These are the activations of a small network on made-up records, seen along a few directions, one row for each record.
Each row is followed by the record's values for the fields U, T, K, C, V.
A field that a record lacks is left out.
The largest differences between rows may come from other fields.
Strong random noise was added to every row along 3 fixed directions; ignore it. To show where, here is one row again and again, with new noise each time:
[-124 -121   63 -225  107  231  -53  155 -101 -144  126   68  361  337
   18 -309 -147  -33]
[-230   23  -50  115 -375 -118 -213   70 -350  217   20  116  411  113
 -461  367 -193 -210]
[  -9  150  -33 -119  297  -12 -277  -31 -133 -211  -18 -238  372 -182
 -554   62   -8   26]
[-440 -176  -88 -154 -113   -1  195  272  -87  147  123  161  485  806
  121 -309 -230 -265]
[-267 -221   46 -189 -115  212   70  245 -131   21  166  227  396  624
  192 -338 -233 -146]

[  12  144  172  233 -338 -120 -231 -128 -298   -6   85   17 -109 -748
 -357  403 -108  221]	U is u4, T is t2, K is k1
[-125  213 -123   82   91 -259  108  -71   33   82  -55 -165  -16 -211
 -278  204   15   38]	U is u1, T is t2, K is k1
[ 160  259 -112   87  161 -133   47 -118  184   12 -141  -68 -314 -476
    0  297   47  225]	U is u4
[ 166  -58  -14  340 -282 -290 -449 -213 -208    0 -145 -212  -11 -270
 -276  150  371 -154]	U is u2, T is t1, K is k2, C is c2, V is v2
[   1  201  -67   38  334 -423 -189 -251    5 -249  -83 -561  140 -482
 -510  -55  285   79]	U is u3, T is t2, K is k1
[-440  165 -331  177  -42 -540  309   30   72  320 -109 -226  143  291
 -227  237    8 -260]	U is u2, T is t2, K is k2, C is c2, V is v3
[-594  318 -413 -116  106 -223  546  247   33  320  -49   42  435  549
 -447  433 -458 -231]	U is u4, T is t2, K is k2, C is c1, V is v2
[-145   69 -233  -59   57  -23  266  124  137  216 -117   80  122  522
  -53  169 -109 -228]	U is u1, T is t1, K is k2, C is c1, V is v2
[ 133    7   92 -166   94  492  258   94  103  -95   58  309 -218  -12
  289   71 -266  194]	U is u1, T is t1, K is k1
[ -26  192 -299  115 -128  -35   38   56  -41  358 -187  139   87  197
 -419  689 -157 -234]	U is u1, T is t1, K is k2, C is c1, V is v2
[ -96   61 -333   49  279 -392  104  -15  252  169 -227 -302  -53  317
  -73  -17  274 -310]	U is u2, T is t1, K is k1
[-227  232 -111  -74  325 -257  219   11  120  -82   -9 -210   40 -151
 -135  -16  -52  134]	U is u3, T is t2, K is k1
[ -69   60  -85  -88  295 -222  172  -18  251  -44  -33 -238  -77    0
   37 -228   88   52]	U is u4, T is t1, K is k1
[   5  -27    5 -194  282 -114   32    3  184  -76  -10 -180  146  253
  166 -478  209    9]	U is u1
[ 208  -32  178 -149  251  417 -123  -67  -27 -330  122   65   18 -299
   45  -66  -71  249]	U is u3, T is t2, K is k1
[-233 -183  -24   -4 -194  114  254  167   -7  172   64  291   19  492
  419 -144 -126 -139]	U is u2, T is t2, K is k1
[ 187  -98  -62   62  -11   16  -66  -20   92   92  -85   28 -241   89
  241  -63  199  -82]	U is u2, T is t1, K is k1
[-178   16  101  108 -253 -191 -206   -7 -318   14   68  -33  311  -33
 -352  161  -79  -94]	U is u3, T is t2, K is k2, C is c1, V is v2
[  16 -228  366 -332  237  462  192  117  123 -351  341  169  -42  131
  689 -770 -127  343]	U is u4, T is t2, K is k1
[-321  213 -127  147  -32 -501  167  -31    8  145  -12 -163   45 -207
 -243  163  -32   53]	U is u4, T is t2, K is k1
[  -2 -141    0  -34  -32  101  122  139   95   15   18  198 -115  311
  411 -273   -2   11]	U is u1, T is t1, K is k2, C is c1, V is v2
[  -6   71 -157 -177  461  150  286   74  248 -209  -44  -50   51  244
  164 -259   -7   87]	U is u1, T is t1, K is k2, C is c2, V is v2
[-335 -172   69 -301  217  134  273  242   48 -122  215   95  390  751
  303 -599 -173  -91]	U is u4, T is t2, K is k2, C is c1, V is v3
[ 107  129 -121  133 -159   53   43  -30  -43  123  -95  126  -42  -44
 -143  386  -62  -20]	U is u1, T is t1, K is k2, C is c2, V is v2
[ -11 -244   17  175 -581  -34 -100   67 -128  376   22  262 -101  222
  199  139  -56 -241]	U is u3, T is t1, K is k1
[-102  385 -139  131   76 -196  -59  -82 -103   50  -68 -105  154 -413
 -638  558  -94   97]	U is u1, T is t2, K is k2, V is v1
[-646  103  -31  269 -566 -444  263   69 -289  393  124  159  312  146
 -314  465 -359 -200]	U is u4, T is t2, K is k1
[ -96  124 -323   71  208 -314  275   28  213  124 -191 -173 -108  247
   14   48  138 -138]	U is u2, T is t1, K is k2, C is c2, V is v2
[ 115 -236  296   90 -277  132 -173  -61 -155 -135  177  143  -99 -141
  315 -207   36   90]	U is u3, T is t1, K is k1
[ -27 -129 -115  134 -245 -273  -47   32   48  252  -55    3 -133  136
  184  -97  126 -134]	U is u3, T is t1, K is k1
[  -3  138  162   -8   30   41 -152  -53 -187 -212   83  -34   57 -493
 -267  120 -119  226]	U is u4, T is t2, K is k1
[-161  -24  293  101 -653  137   47   44 -331  166  175  442  -34 -361
   60  348 -396  146]	U is u4
[ 586  347  -50 -251  867  299 -225 -190  261 -521 -193 -325 -158 -677
 -391   47  214  431]	U is u1, T is t1, K is k2, C is c1, V is v2
[-208   48 -105   31 -100 -193 -128   62 -201  124  -36  -17  374  182
 -479  229 -111 -242]	U is u3, T is t1, K is k2, C is c1, V is v3
[  23 -103  180 -105  -45  331   -3   52  -79 -221  124   88   18  -63
   78  -77 -191  106]	U is u4, T is t1, K is k2, C is c2, V is v2
[ 198    7  125  130  -63   48 -230 -157 -105 -127  -20  -44 -118 -407
 -152  150  107   80]	U is u1, T is t1, K is k1
[ 495   59   -6  235 -318  123 -445 -163 -147  207 -202  119 -340 -478
 -285  676  129  -68]	U is u2, T is t1, K is k1
[-391    5 -315  266 -540 -352  285  112  -79  527 -140  207  226  575
 -123  418 -149 -413]	U is u1, T is t1, K is k2, C is c2, V is v2
[-260  180  -31  -21  109  -48  290   97   22   23   35  104  -13  -40
   -7  127 -221  113]	U is u1, T is t2, K is k1
[-155  135  -72 -105  209 -134  112  -15   65  -24    9 -167  206  -15
 -215  -36  -41   48]	U is u4, T is t2, K is k1
[-231  -28  -80   84 -173 -180   48   93  -65  190   24   74  181  328
    3  -51  -18 -132]	U is u1, T is t2, K is k2, C is c1, V is v2
[  -9  152  -99  -64  379 -198  -90 -124   67 -265  -70 -442  179 -301
 -346 -103  149  114]	U is u3, T is t2, K is k2, C is c2, V is v3
[ -77   72   77   46  -78  -84 -117  -47 -143  -41   50  -33  129 -243
 -203  106  -52   83]	U is u4, T is t2, K is k1
[-559  -54   47  142 -369 -479  214  -18 -138  198  147  -12  323  221
   10 -145  -74 -169]	U is u4

Here are new rows. What are their fields?
[ 288 -174  450   26 -218  469 -223  -72 -205 -295  229  270 -261 -486
  345 -190  -42  355]	U is u1, T is t2, K is k1
[ -81   79  103 -210  366  135  129   29   55 -296  119  -73  133  -46
   55 -269  -89  193]	U is u4, T is t2, K is k1
[ -90  -12  147   81 -195   30   55   -6  -94 -109  130   94   15 -227
  157  -60 -105  220]	U is u4, T is t2, K is k2, C is c2, V is v3
[-221 -200 -132  -47 -106  -34  260  226  142  245  -14  226   97  826
  423 -286  -28 -261]	U is u1, T is t1, K is k2, C is c1, V is v2
[ -10 -176  163 -230   96  329   57   96   23 -121  195   88   60  149
  272 -352 -141   90]	U is u3, T is t2, K is k1
[ 137  114  -11   78  -33   29   26  -75   53  128  -47   91 -153 -163
  -53  324   -9   57]	U is u1, T is t1, K is k1
[-422   90  -97 -254  548 -258  489  110  277 -216  119 -326  271  353
  124 -629  -30  106]	U is u4, T is t2, K is k2, C is c2, V is v2
[-316  285 -291 -220  581 -118  546  130  308  -17  -73 -146   95  260
  -57  -43 -155   40]	U is u1, T is t2, K is k1
[ 278  -76  152   -8 -104  422 -218   26 -105  -66   14  287  -98  -41
   81  184  -69   50]	U is u1, T is t1, K is k2, C is c1, V is v2
[ -74   53 -110    6  253 -440   67  -73  237  -16  -55 -338  -36  -17
   15 -327  257   15]	U is u4, T is t1, K is k1
[ 105   82 -164  145   63 -196 -157  -92   14   57 -196 -189 -153 -171
 -236  230  202 -142]	U is u2, T is t1, K is k1
[-109   77   -5  439 -711 -351 -174  -92 -318  401  -41  200  -39 -321
 -339  732 -101 -125]	U is u4, T is t1, K is k1
[ 218  185   45  144 -166  137  -44  -98  -97   16  -75  140 -209 -511
 -249  567 -128  196]	U is u1, T is t1, K is k2, C is c2, V is v2
[ 272   22 -146   50  -48   36 -174   13   11  193 -199   24 -163  124
 -104  287  121 -190]	U is u2, T is t1, K is k2, C is c1, V is v2
[ -76  107    7  -80  163  -34  271   51  119  -81   46  -33  -81  -12
  165 -206  -40  201]	U is u1, T is t2, K is k2, C is c2, V is v2
[-396  216  -31  126   80 -509   30 -105 -118  -69   38 -341  278 -290
 -519  118  -20   14]	U is u4, T is t2, K is k1
[ -59  159   27   88  147 -244  -37 -145    6 -101  -14 -241   -7 -380
 -241   35  126  129]	U is u1, T is t2, K is k1
[ 199 -279   62  299 -426 -158 -275  -72  -31  213  -43   96 -381  -29
  408 -121  326  -96]	U is u2, T is t1, K is k1
[ 109 -241  373  100 -350  101 -342  -51 -303 -189  221  143   60 -180
  202 -282   67  148]	U is u3, T is t2, K is k2, C is c1, V is v2
[ 153 -173  100  -15 -117  306   10   55   13   10   29  213 -273   78
  345  -28  -42  -18]	U is u2, T is t1, K is k1
[ 311  240 -138 -119  536  103   90  -72  289 -199 -157 -193 -250 -299
  -75   59  116  254]	U is u1, T is t1, K is k2, C is c2, V is v2
[  13   79 -123  155 -231  -91 -126  -25 -125  227 -132   59  126  106
 -372  468   -8 -240]	U is u1, T is t1, K is k2, C is c1, V is v2
